Each row below is a small network's average activation on inputs in which a field has the value named, seen along a few directions.
Related values have similar rows: they may be neighbours, one step apart, or belong to one group.

Other fields vary at random and push rows far along two fixed directions, the same in every table; ignore that.

Field PUZIR:
mago: [  3 -11   4  11 -11  -2   7  14 -16  17 -30]
piniz: [ -9 -12  14  -2 -14  17   4  -4  -6  19  -7]
rekes: [ 15  -8   1  19  -5   1   3  -9  -3  31 -15]
tem: [  2  10   3   4  -1   0   8  21 -22   5 -31]
sifo: [ -7  13  10 -27  19   9   4 -27  18 -12  12]
nutaf: [ 11  11  10   2  13  -3   1 -14  10 -13 -12]
kav: [ -2  -5 -15   2 -12  -7   0  -3 -10 -25   3]
kuz: [-11   2 -16   2 -28  17   0  -3 -10  15  22]
nufev: [-11 -18  19  38 -22 -11   6   7 -30  -8 -44]
kem: [-10 -11   1 -28  -1 -20 -18  16   9 -16  -9]
musut: [ -7 -14  -1 -20   1 -16 -12  -4  15 -24  -2]
supig: [  4  21   2 -38  12   7  -9  -8  22 -30  21]
noruz: [-12  10   9   6 -18  25  20 -16 -15  28   8]
keme: [ 10  10  -1  21  17 -36   0  43 -32 -29 -37]
rur: [ -8  -4  -6   8   3 -13  -8  42 -15  -9  -8]
rula: [ -4 -18  -9 -22  18 -20  -7  27   2  -7 -13]
vazok: [ -3 -24  -4  36 -21  26  25 -40   7  38  39]
zuf: [ 16  15   8 -13  26 -11 -26   5   9 -31   3]
lel: [-11  10   4 -13   8   2  -9  12 -23  -6   5]
sen: [  5 -11  -5  36 -10 -16   2   3 -18  -7   4]
ravib: [  8 -15  12   9   4   4   4 -23  11   9   0]
lagi: [  0 -12  -8  36 -23   7  11 -11   4  37  15]
lizup: [ 23  25  -4 -35  24   1   2 -14  36  -6   8]
zanuz: [  7  12 -20 -26  22   9 -24  -4  44   0  32]
tegap: [-9 23 -9 -3 -1 31 15 -9 10 24 35]
The values of PUZIR form a network in which each value has 4 neighbours.
Fewest steps between rula and sifo?
> 4
A value of PUZIR combines one of 5 hidden first parts with one of 5 second parts; all combinations occur once.
kem and vazok share the first part; kem and piniz share the second. Which value has the first part of piniz and the second part of vazok?
> ravib
tegap and lel share the first part; tegap and tem share the second. Which value has the first part of tem and the second part of lel?
> noruz
rur and kav share the first part; rur and mago share the second. Which value has the first part of mago and the second part of kav?
> nufev

Field GUZ:
nakob: [  1   2 -24 -54  19  23 -12 -17  55  12  42]
gefod: [  1 -22   0  18  -4 -15   6  14 -10  11 -23]
soso: [-11  16  -8 -41  19  -8 -15  11  15 -39   1]
zepo: [ -8   1   2  20  -7 -18  -3  41 -38   1 -36]
nimu: [ -9  10  -9 -38   0  26  -8 -10  17   5  24]
vis: [  9  21   8 -12  22 -26 -13  17  -5 -40 -23]
palu: [-12 -16   2  34 -27  -8   9  10 -29   2   4]
sozis: [ 1  7  7  0 -4 14 19 -2 -7 25 -2]
zifi: [ -6 -11  16  25 -28  19  19 -18  -9  28  -3]
teki: [ -4 -14   0 -28   5 -14 -11  -6  18 -10  -5]
kes: [  6   3  11  14  11 -19   1   1  -1 -21 -19]
bub: [  3   2   4  -3  -2  21   8 -29  20  35   8]
lalu: [-11   9   9 -26  12  16  -1  -9   7   1   1]
kir: [ -7   6  15  33 -29  12  16  -4 -32   7  -6]
bem: [ 16  -7  -6  -5  18 -19 -16  13  17 -16 -15]
zul: [ -6 -12  -4  11 -23  35  10 -47  19  27  43]
ras: [  3  12  -4  22  -6   5   7   8 -19  25  13]
vazi: [ 13  15   2  -1  16 -16  -4  24 -11 -20 -33]
tuzi: [  4   4 -16 -11  13   2  -6   0  28   9  27]
bese: [ -4  10  -8  20 -10  16  18  -7 -13  10  29]
kolip: [ -3 -11  16  44 -36  18  19 -29 -29  24   4]
lof: [-16 -25   2  28 -19 -31  -5  44 -46 -12 -44]
nemab: [  7  -8  -8  13  -3  11   1 -31  10   8  27]
ton: [ 23   2   9 -25  40 -38 -20  26  11 -41 -40]
luk: [  8   7 -16 -36  22  -8 -20  -2  35 -28  27]
The values of GUZ form a network in which each value has 4 neighbours.
Fewest steps between ras and bub?
> 3
A value of GUZ combines one of 5 hidden first parts with one of 5 second parts; all combinations occur once.
kolip and kes share the first part; kolip and soso share the second. Which value has the first part of soso and the second part of kes?
> bese
nakob and tuzi share the first part; nakob and sozis share the second. Which value has the first part of sozis and the second part of tuzi?
> vazi
palu and luk share the first part; palu and zul share the second. Which value has the first part of zul and the second part of luk?
> nemab
